A small network was shown many inputs. Here are its activations along a few directions, one row for each input.
In each table, some parts of the input vary, and every possible input appears once, in random order.
Descriptions start from the smaller parts, as in this example, which fits no table here: one of 4 places along a line, together with either a single point or one of 9 places along a line or (one of 3 separate values, together with one of 5 places around a ring).
Shared parts are said once, and a part with two or three values counts as separate values.

Other details of the inputs shift rows strongly along three fixed directions, in all tables alike. That doesn't count.

Table:
r1: [  0 -14  25 -10  10  52 -66  -3   6  16  22  14   5 -13]
r2: [ 41  52  91  10  64 -30 -33  36 -29  13 -44 -17  -1  53]
r3: [ 26  39   9 -13  39 -41 -51  30  -6  49 -31 -12  57  57]
r4: [ -7 -13  23  27 -21 -27  94   7 -25  -3  -3 -23  25  20]
r5: [-30   6  -9  38 -34  48  -6 -37 -16   9  35  24 -51 -17]
r6: [-27 -30 -24 -33 -17   5  22  -4  12 -64 -19 -29  37 -28]
r7: [-16  19  -9  -4   7  28  21 -30  15  -1  48  47 -55  -9]
r8: [-20   6 -42  11  -6  23  17  -6  23  -2  12   7 -11 -54]
r9: [ -1 -16 -20  -8   5  17 -37 -11  25  21   3  18   6 -46]
r10: [-44 -36  25  -6   5  35  -7 -14   2  25 -20 -21  61 -28]
r11: [-31 -27 -27   3 -11 -10  27  15   5 -58 -18 -11  37  -6]
r12: [ -8 -17 -20 -33   6   1 -19 -23  18 -22 -17 -33  65 -28]
r13: [ -8  -4  -1 -24   8  41 -40 -33  28  26  43  60 -34  -3]
r14: [-20  20  16  -4  10  45 -55 -11  -4  33  35   4  15 -19]
r15: [  5 -21  -1   6   6 -27  90  31  10  10 -43 -13  -9 -17]
r16: [  1  -2  43  11 -19 -18  34  -9 -13  -1 -33 -41  19  37]
r17: [-46  -7  20  16  17  46 -21 -20  -4 -27 -38 -22  47 -19]
r18: [ 24  -1  20   3 -40  -8  56  -4 -11   7  39 -13 -34  15]
r19: [  2   5 -13  31 -35  44 -61 -31 -12  -6  38  35 -12  27]
r20: [  9 -12  37   2  -5   7  15   9 -11  35  19   9 -22  -5]
r21: [-35 -38   4  25 -32  43  11 -30  -5   7   1  10 -15 -23]
r22: [-20 -23 -52  -6 -31  10   9 -26  13  -9  17 -16 -10  -8]
r23: [ -4  10 -27 -21  -4  10 -76   4  -2 -20  21  28  23   6]
r24: [ -5  13  -5  13  22 -34  82  23 -12   9 -35 -21 -18  -7]
r25: [ 29  19 -30 -35 -14  16 -92 -23   0   6  46  27 -25   4]
r26: [-37   9   6  10  -3  44 -26 -25 -10  29  23  -1  12 -23]
r27: [ 62  85  28   4  38 -45 -44  42 -12  77  -5  23 -56  49]
r28: [ 50   6  13  23 -40   7  20 -13 -16 -21  42  14 -86  35]
r29: [  3   0  -4   2  -8 -13  74 -13  10 -21  34  33 -20  27]
r30: [-45  -2 -10  -2  31   1 -19   7   7 -18 -34 -22  29 -19]
r31: [-28 -28  34   3  15  43 -53 -15   2  -2 -44  -9  49  -6]
r32: [ 13  41 -27   2  11  21 -83 -16  14  37  39  36 -29 -30]
r33: [-26  20 -15  -9  16  22 -80   4   5  -9   2  16  -8 -16]
r34: [-39 -47 -20  -2  10  -2  36   1   9  -2 -34 -19  15 -30]
r35: [-44  -1  -8 -26  30  16 -25   9   3 -41 -30 -12  43 -42]
r36: [ 17 -14 -13  13 -13 -16  58  16  16  13  -3  16 -46 -29]
r37: [ 48  16 -30  20 -24 -37  26  -2 -20   0  50  43 -65  10]
r38: [ -5  -8 -56  13 -29  11  17  -5  24 -10  26  14  16 -23]
r39: [-13  -7 -28 -25   0   2  -3  -8  18   9 -25 -40  52   1]
r40: [ -2  28  30   2  55 -58  25  35 -16  21 -57 -35   7  23]
r41: [-24 -20   2 -34   0   9  56 -30  35 -34  -2 -16  36   3]
r42: [  6  -5 -36  -5 -46   4 -12  -8   7 -30  32  15 -58   4]
r43: [ 43  -1  39  24  -2   9 -10   6 -20   8  17  33 -80  22]
r44: [ 31  23  33 -14  19 -67 -13  30  -4   7 -41 -34   1  61]
r45: [-31 -14  20   8  16  34  43   4  -3 -36  -5 -27  24 -36]
r46: [ 50  14  15  33 -30 -11  41  16 -27  -7  61  30 -69  38]
r47: [ -2 -38   6 -13  17 -27  70  18 -11 -33 -36  -5  -5 -37]
r48: [-12 -36  10 -13   7 -25  65  28  -6 -43 -40  -4 -10 -30]
r49: [ 38  14 -12  -6 -16 -27   6  -6  16   7  10  -7 -16   0]
r50: [ 12   4 -11 -16  -3 -21  35  13  21   5 -32 -38  34  10]
r51: [ 24  19  11   8 -33  35 -82 -34  -6  11  27  15 -30  41]
r52: [ 56  33  72 -27  74 -74 -50  41 -14  52 -61  -7  22  32]
r53: [-22 -32 -45   0 -11  25  17 -10  12  20   1  11 -16 -37]
r54: [ 31  32  34   2  -1  -8 -42  13 -19  43  39  12  14  46]
r55: [ 35  28  60   5  39 -14 -63  23 -17   1 -24 -11  52  66]
r56: [ -1   1 -12 -25  24 -10 -43   7  -6 -21 -11  -1  66   1]
r57: [  6   9  12  -3  30 -42  70  24 -25 -32 -28  -8 -22 -22]
r58: [-20 -17 -15  -9  11  17 -79  -2  13  17  -3  18  -8  -8]
r59: [-32 -11 -24  -7  14  -1 -55   4  11 -17 -18 -14  70  13]
r60: [  5   0  10  45 -42 -10  48  -9 -28  -1  16  11 -27  36]
r61: [ 44  15 -33   9 -48 -19  39  -2  16   9  38  14 -71   4]
r62: [ 25 -11  16   6 -33   6  56  -1  -5 -28  31 -16 -36  11]
r63: [-20 -20 -10   2 -50  33  21 -37   0   5  34 -17   6  -8]
r64: [-30  -2 -14 -15  38   9 -16 -12   6 -15 -24 -17  53 -55]
r65: [-46 -52 -13 -10   2  12  18  11  16 -43 -38 -10  20 -43]
r66: [-14   4 -44  -2   0   8 -67 -10   4  20  21  11  25  18]
r67: [ 42  34  21   4  26 -70  42  53  -5  25 -45 -20  34  54]
r68: [ 35   6 -22  26 -20 -45  67  11  -2  -9  18  15 -28   0]
Description of these inputs: one of 4 separate values, together with either a single point or one of 6 places around a ring or one of 10 places around a ring.
Question: The inputs of r18 and r14 match in every part but the choice among 4 separate values. If r25 is changed in the same way as r18 into r14, which row does it become?
Answer: r57
Question: The inputs of r61 and r8 match in every part but the choice among 4 separate values. If r62 is changed in the same way as r61 into r8, which row does it become?
Answer: r45
Question: Which other rows does r19 become when the place on the ring of 6 takes its other values? List them by row number.
Answer: r4, r46, r54, r55, r60
Question: Which other rows does r21 become when the place on the ring of 6 takes its other values? List them by row number.
Answer: r1, r10, r20, r31, r43
Question: Start at r15 and move only the place on the ring of 10, one step at a time. The first step leads to r53. Which rows follow, in order?
Answer: r34, r58, r65, r48, r47, r52, r9, r36
Question: Which other rows does r37 become when the choice among 4 separate values takes its other values? List them by row number.
Answer: r12, r52, r64
